A small network was shown many inputs. Here are its activations along a few directions, one row for each input.
In each table, some parts of the input vary, and every possible input appears once, in random order.
A made-up example of a description, with smaller parts first: values(2) and (point or line(11) or (line(4) and ring(8))).
Shared parts are said once, and a part with two or three values counts as separate values.
In the rows, 128 means zero.

Other details of the inputs shift rows strongly along two fixed directions, in all tables alike. That doesn't count.

A family of inputs:
x1: [192  73 184  36 217 107  79 125 145 163 191 164 102  13  50]
x2: [102 164  92 198 132 174 164 132 128 144  84 138 173 218 154]
x3: [124 142 143 127 123 160 153 124 154 132 115 145 102 139 139]
x4: [123 131  59 133  43  32  36 145  25  64 156  22 175 100 102]
x5: [120 127 127 122  95 112 131 125 128 111 119 105 108 139 142]
x6: [111 128  84 114   5  22  53 125  50  61 138  16 133  91 126]
x7: [191  73 194  45 210  83  89 126 152 165 182 166 102  13  50]
x8: [131 138 134 150 160 148 139 134 136 144 124 151 145 147 115]
x9: [117 132  70 107   7  40  51 135  43  49 146  16 133  90 124]
x10: [130 131 133 125 131 166 162 118 153 128 116 136 101 134 142]
x11: [126 136 146 124 129 155 150 118 151 126 110 152 103 139 146]
x12: [ 94 167 107 185  97 169 178 125 154 122  75 128 127 215 187]
x13: [105 113 160 130 115 155 163 129 140 150 137 154 125 125 183]
x14: [110 140  95 120  52 103 103 122  94  89 120  77 133 133 139]
x15: [191  76 185  41 210  94  84 125 152 157 200 172 102  19  50]
x16: [124 140 123 140 168 144 141 132 130 146 122 151 145 146 120]
x17: [128 134 136 124 125 149 152 118 157 131 122 148 101 141 144]
x18: [118 142 131 115 132 155 156 122 149 131 112 148 102 138 144]
x19: [131 124 135 149 167 134 144 134 142 147 120 145 141 156 120]
x20: [101 165 100 208 136 159 163 137 138 137  86 134 167 220 160]
x21: [129 132 132 119 132 163 148 119 151 136 111 142 100 137 145]
x22: [132 134 137 150 165 145 137 128 133 139 119 156 145 150 122]
x23: [136 129 123 150 168 156 147 129 137 142 126 141 144 141 118]
x24: [105 100 143 159 152 146 149 144 130 158 142 166 163 127 152]
Description of these inputs: values(2) and (point or line(11)).
- Changing only the values(2) part turns x13 into x24. The same change can be made to x14. Which row results? => x2
- Which other rows does x8 become when the values(2) part takes its other values? List them by row number. => x3

A family of inputs:
x25: [137 135  85  77  61 134  65 121  63  67 170  77 116  53 107]
x26: [106 155 102 200 140 127 125 141 121 117 113 144 166 204 133]
x27: [139  99 179  56 153 114 108 132 156 128 168 174  87  75 112]
x28: [164 115 138  41 172 175  97 116 128 158 169 161 112  57  86]
x29: [141  86 119 122  86  60  76 148  71 115 159  58 166  64 102]
x30: [129 112 107 131 122  51  52 149  74 108 188  93 174  78  99]
x31: [105 108 118  89  71  62  72 144  82  94 182  84 139  67 140]
x32: [125 166  92 165  75 157 171 120 152  97  71 105  94 184 165]
x33: [133  93 174  73 176  96 112 135 124 157 168 165 129  42 115]
x34: [134 137 127  88 190 240 173 126 164 151 136 192 105 126 135]
x35: [129  94 162 136 192 171 198 136 160 188 113 177 125 121 155]
x36: [187 104 148  98 207 112 103 121 157 142 160 125  97  83  57]
x37: [103 125 105 178  57 148 163 136 114 111 113  91 129 144 190]
x38: [115 156  83 155 107 116 155 126 116 114  69  96 127 181 145]
x39: [105 150 114 181  99 121 139 134 105 126 106 108 172 170 125]
x40: [161 134 150 103 177 170 173 115 201 177  91 176  87 150 125]
x41: [161 103 185  82 170 102  90 133 140 140 153 170 124  74  74]
x42: [149 120 165  46 158 115 111 121 168 129 159 154  73  72  90]
x43: [144 128 155 110 180 188 186 116 200 152 106 157  69 152 138]
x44: [ 90 118  95 167  78 141 165 145 116 122 120  90 142 162 190]
x45: [ 87 147 109 165 101 111 151 127  95 125 105 110 156 163 148]
x46: [118 165  44 180 138 176 112 137  77 107 130 107 182 173 114]
x47: [126 152 120 177 111 119 128 132 109 116  94 112 162 187 139]
x48: [142 121 173 104 179 167 175 122 187 151 124 186  89 146 151]
x49: [131 157 105 180 119 142 144 124 128 121  77  85 141 191 123]
x50: [182 101 162 100 205  95  96 130 145 140 172 158 121  88  76]
x51: [106 181 111 162  79 154 150 116 146  99  89 124 103 180 154]
x52: [ 97 126 102 178  88 147 161 135 120 155 103 105 157 177 185]
x53: [122 160 105 165  74 155 153 112 138  95  86  83  90 172 159]
x54: [115  84 125  99  69  63  67 122  83 114 168  85 151  79 130]
x55: [ 79 114 107 163  81 139 153 132 117 108 125 113 150 171 190]
x56: [128 113 129 114  95  56  60 145  71 110 167  88 175  66 104]
x57: [133 113 128  91  99  43  72 125  68  96 145  82 130  84 112]
x58: [101 175 101 146  84 120 118 117 125 121  94 109 133 184 140]
x59: [170 123 151  92 203 102  92 126 157 139 165 158 110  85  52]
x60: [159  68 184  92 173 114 108 131 139 152 165 161 142  57  93]
x61: [108 153  97 204 138 129 147 137 121 130 121 125 171 190 126]
x62: [174 134 127 144 217 157 165 130 191 158 110 170 111 157  94]
x63: [119 125 170 124 172 169 159 129 172 190 128 199 134 134 158]
x64: [ 93 122 119 175  63 150 152 122 120  98 120 119 137 153 190]
x65: [148 126 175 111 174 156 154 114 177 174 114 186 106 149 141]
x66: [123 122 134  94  47  67  59 128  89  66 160  93 105  72 119]
x67: [118 170  74 169 125 202 137 135  91 120  99 122 178 175 126]
x68: [ 83 147 106 157  81 133 157 132 122 113 119 110 135 173 165]
x69: [130 128 173 119 171 169 174 116 182 189 123 191 116 140 131]
x70: [154 131 159 112 172 171 163 107 187 174 100 153  84 149 124]
x71: [114 176 109 173 115 133 133 127 127 119  83 118 152 191 117]
x72: [140 115 112  87 100  55  76 117  77  96 134  47 108  79  92]
x73: [152 104 181  72 127 123 126 118 154 130 169 152  78  44 102]
x74: [100 164  63 143 118 179 136 127  67 112 105 111 161 156 142]
x75: [ 82 116 113 179 109 131 156 128  99 127 103 124 168 169 179]
x76: [165 123 104 100  95  58  73 132  98  94 127  63 132  90  71]
x77: [143 118  97  71  73  62  84 131 108  79 142  60  94  86 108]
x78: [ 94 172 106 156 121 127 146 121 119 121  80 124 134 185 139]
x79: [ 90 152 114 172  63 140 141 134 113 104 121 118 141 147 189]
x80: [138  96 152 167 215 168 162 134 173 168 142 196 152 147 127]
x81: [119 126 173 119 189 153 161 127 159 161 109 206 115 142 135]
x82: [142  85  97 138 115  57  71 152  75 114 182  64 164  75  96]
x83: [147 105 184  62 154 107  93 122 152 156 156 179 102  81 101]
x84: [152 132 181 123 160 183 179 114 190 143 112 191  77 141 157]
- Changing only one part turns x64 into x80. The same change can be made to x84. Which row results? => x50
- Changing only one part turns x27 into x26. The same change can be made to x77. Which row results? => x62
- What is each input in this table made of? => line(6) and (point or line(9))
- List by row number the other rows that have the line(6) part in common with x38. => x33, x35, x45, x57, x72, x74, x75, x78, x81
- List by row number the other rows that have the line(6) part in common with x71. => x29, x39, x41, x47, x49, x56, x60, x67, x76
- Which other rows does x40 become when the line(9) part takes its other values? List them by row number. => x52, x54, x58, x63, x65, x69, x70, x83

A family of inputs:
x85: [145  77 166  79 155  87 108 133 140 162 169 151 136  69 122]
x86: [137 113 168 159 174 164 184 134 188 167 111 177 118 159 161]
x87: [ 89 123 180 113 131 211 193 128 161 148 137 215 111 120 200]
x88: [141 130 125 139 208 199 156 126 156 154 118 171 136 158 126]
x89: [ 57 147 136 152  53 144 148 130 114 115 121 151 138 169 226]
x90: [ 97 160  96 202  92 123 143 138 129 123 113 103 154 192 168]
x91: [125 149  85 194 115 177 132 135 114 112 115 117 158 185 140]
x92: [131 160 126  99 185 190 180 122 182 148 101 171  83 164 123]
x93: [ 93 156  89 206  93 131 147 139 120 111 111 100 157 176 160]
x94: [155 112 136  92 181 100  89 132 115 120 152 135 133  76  80]
x95: [120 106 161 143 175 150 185 137 176 187 115 175 121 154 168]
x96: [177 123 171  64 132 111 111 107 166 133 138 138  66  71  99]
x97: [132 107 178 163 164 154 181 127 185 159 109 168 120 157 146]
x98: [ 87 123  84 183  90 150 159 137 103 137 110  92 159 178 186]
x99: [105  94 202  62  97 107 107 120 132 123 177 174 101  55 153]
x100: [100 169  90 191 136 134 135 130  93 132  97 126 175 185 125]
x101: [139 100 149 152 169 196 181 130 173 160 123 162 120 139 154]
x102: [115 132  91 135  82  68  60 140  46 107 133  78 190 100  96]
x103: [151 119 166  97 179  87  88 120 120 150 156 150 136  87  60]
x104: [139 136  83 107  31  98  76 107  80  73 133  39 111  95 116]
x105: [118 146  83 130 100  71  68 134  43 100 152  67 175 108  86]
x106: [174 119 155  59 125 128 117 110 144 118 143 119  76  50  87]
x107: [104 163  78 185 128 157 128 124  87 133 109 111 177 187 129]
x108: [ 99 183  75 147 109 144 149 123 131 106  80 117 112 197 142]
x109: [102 129 106 198  96 131 158 140 122 115 100 105 152 170 169]
x110: [153  97 157  95 169  82 106 125 145 122 165 147 107  92  90]
x111: [154 101 152  94 150 113 112 137 139 134 182 123 117  49  91]
x112: [147 136 166 118 165 174 193 115 190 166  77 164  74 158 159]
x113: [ 82 129  91 190  96 129 158 139 104 132 100 119 182 182 181]
x114: [108 160  89 161  70 152 173 122 107 107  66  72 117 183 173]
x115: [ 98 155  66 192 110 137 155 139 100  94 111 101 156 198 159]
x116: [170 118 154  72 121 114 112 108 148 115 134 127  73  59  91]
x117: [176 105 154  97 173 133 103 137 134 127 171 150 120  67  76]
x118: [144 130 156 122 165 181 197 115 181 160  75 161  77 140 148]
x119: [177 118 140  53 142 149 100 117 152 125 155 132  79  67  78]
x120: [150 135 150 166 193 186 165 136 174 151 113 196 127 154 119]
x121: [160 113 148  85 184  93  85 131 127 132 156 139 129  90  87]
x122: [112 159 107 211 100 131 128 134 118 103  99 118 163 209 138]
x123: [115 170 119 166  68 134 149 106 141 103  73 101 111 189 149]
x124: [152 161 143 120 166 211 183 126 191 144  96 178  93 157 121]
x125: [103 100  99 131  67  53  93 144  68 107 146  59 152  92 137]
x126: [ 86 122 120 184  94 109 157 135 121 138 102 106 152 184 174]
x127: [ 77 112 119  97  17 106  78 127  61  78 177  94 135  76 181]
x128: [155 108 149  84 163 118  93 137 104 153 156 141 157  58  75]
x129: [123 136 103 130  83  58  55 139  58 117 137  83 187 112 106]
x130: [101 164  72 186 123 145 137 139  88 100  97  95 176 196 145]
x131: [166  99 182  59 137  95 123 108 155 135 123 121  64  74 101]
x132: [ 49 148 123 163  49 155 155 131 102 102 115 149 143 160 220]
x133: [110 184  80 172  75 152 143 127 126  94  76 104 126 196 143]
x134: [111 155  88  91  67  52  67 117  93  74 126  61 108 137 100]
x135: [156 123 123  36 163 138 102 115 149 130 153 132  71  81  83]
x136: [157 102 141  85 160 133  85 128 105 157 162 142 155  62  78]
x137: [148 126 146 111 164 210 194 110 177 165  87 153  77 144 152]
x138: [133 124 137 155 172 197 173 128 178 165 137 163 121 141 142]
x139: [137 131 139 148 194 151 169 130 176 151 122 186 115 173 144]
x140: [142  75 162  82 162 114 135 140 134 158 166 135 117  56 116]
x141: [127 131 168 163 174 158 175 126 193 163 121 176 119 157 134]
x142: [154 134 136  40 153  91  89 118 151 125 148 133  72  93  86]
x143: [123 102 104 137  66  74  95 143  75  86 151  52 150  93 128]
x144: [145 157 162 129 153 175 166 116 196 145  90 175  93 176 116]
x145: [141  70 141  80 144 119 107 130 118 152 179 132 140  61 121]
x146: [106 156 106 185 134 124 131 128 116 113  92 119 165 205 137]
x147: [140  70 181  84 156  87 115 129 146 160 163 157 133  72 111]
x148: [171 133 150  61 130 106  89 124 155 119 146 133  82  86  85]
x149: [116 130 111 134  72  48  51 133  52 108 135  76 189 110  92]
x150: [141  75 151  77 149 106 119 138 119 148 173 137 142  55 115]
x151: [138 127 137 152 205 168 182 130 176 148 120 193 113 158 134]
x152: [138 135  97 145  76  61  52 141  75  81 153  73 156 121 107]
x153: [118 149  93 136  98  49  55 131  55 106 146  75 171 123  97]
x154: [121 117  67 128  88  80  74 132  66  75 167  63 144 112 119]
- Changing only one part turns x89 into x99. The same change can be made to x96. Which row results? => x123
- Changing only one part turns x138 into x90. The same change can be made to x91. Which row results? => x152
- What is each input in this table made of? => line(5) and (point or line(4) or line(9))
- Which other rows does x117 become when the line(9) part takes its other values? List them by row number. => x105, x111, x115, x128, x130, x140, x143, x150
- Which other rows does x110 become when the line(9) part takes its other values? List them by row number. => x97, x103, x122, x126, x141, x146, x147, x149
